Each row below is a small network's average activation on inputs in which a field has the value named, seen along a few directions.
Values that are neighbours, or in one group, have similar rows; names and order tell nothing.
In the rows, zero is written as 500.
Random noise pushes rows far along 5 fixed directions. That doesn't count. These rows show it; they differ only by the noise:
[483 437 619 398 497 449 466 471 427 520 546 542 571 587 633 386]
[504 553 518 554 437 501 481 503 525 531 468 598 581 632 509 453]
[338 447 515 350 611 436 516 325 337 489 534 566 478 539 672 379]
[822 544 568 600 511 580 600 505 534 486 377 482 610 605 471 562]
[429 610 524 334 392 586 610 743 319 645 546 528 500 504 539 333]
[530 642 497 560 465 623 566 428 377 560 405 625 582 709 457 451]
[470 576 469 598 597 558 520 150 376 469 374 669 571 759 511 488]


Field H:
h2: [672 459 603 652 482 518 422 395 590 530 472 482 613 581 362 677]
h5: [713 373 573 629 458 541 479 500 581 513 471 523 602 532 478 560]
h14: [443 606 403 712 358 452 425 553 716 499 461 612 583 617 453 505]
h1: [558 480 559 379 517 451 576 691 511 464 529 350 505 357 611 466]
h15: [597 489 618 416 441 533 500 665 456 585 566 341 537 398 408 516]
h11: [631 370 540 625 525 512 492 251 533 499 465 477 510 549 531 589]
h12: [427 454 527 394 549 468 425 506 391 477 564 443 436 440 440 499]
h8: [406 390 589 354 689 435 440 203 284 338 535 451 427 571 538 491]
h7: [231 486 303 561 445 325 411 599 745 487 581 619 431 355 551 448]
h6: [448 317 543 680 365 344 194 472 835 492 609 530 530 502 453 577]
h9: [617 483 640 381 475 428 400 541 492 437 525 419 520 542 545 470]
h10: [297 746 259 675 546 535 496 383 604 406 365 605 384 560 284 626]
h4: [626 469 459 737 521 660 527 350 595 496 413 485 523 546 356 688]
h3: [368 423 444 516 667 372 355 201 540 299 468 538 479 566 602 522]
h13: [644 414 646 674 589 617 392  44 418 447 419 669 689 802 535 531]
The values of H form a ring.
A walk along H starts at h11 and steps to its neighbour h4. Put h2, h14, h8, h3, h13 in the order it reaches them.
> h2, h8, h3, h14, h13
What is the length, in steps, of the shortest route from h6 to h7?
> 5

Field L:
l12: [791 308 740 645 545 485 345 326 599 400 507 429 636 608 434 641]
l1: [661 534 462 490 498 593 797 658 460 623 470 406 434 362 518 536]
l15: [589 532 526 530 425 556 522 562 517 511 478 557 578 635 528 399]
l2: [345 766 288 588 564 611 573 283 341 452 327 673 444 679 426 462]
l9: [625 476 572 428 511 419 523 556 478 502 490 377 464 446 431 590]
l11: [503 605 402 462 594 411 549 433 513 404 411 461 463 454 526 554]
l5: [351 471 306 342 744 585 722 368 231 547 496 427 281 199 628 498]
l10: [451 597 381 359 652 514 660 603 480 360 454 394 333 253 463 567]
l8: [492 515 374 574 572 609 634 296 445 507 440 506 437 535 343 644]
l4: [469 430 676 167 424 420 533 898 407 591 687 390 494 366 735 297]
l7: [450 398 499 618 360 330 352 678 789 515 559 530 622 454 620 427]
l13: [620 417 614 382 506 618 541 533 276 588 566 512 564 538 641 345]
l14: [383 655 473 413 399 670 519 589 274 598 537 530 403 509 343 441]
l6: [335 417 372 515 507 430 475 566 697 504 595 488 395 256 500 555]
l3: [151 612 376 456 456 436 406 556 497 518 521 539 402 494 427 449]
The values of L form a ring.
A walk along L starts at l5 and steps to its neighbour l1. Put l12, l9, l11, l4, l14 in the order it reaches them.
> l4, l11, l9, l14, l12
Name the neighbours of l7, in listed order.
> l15, l13
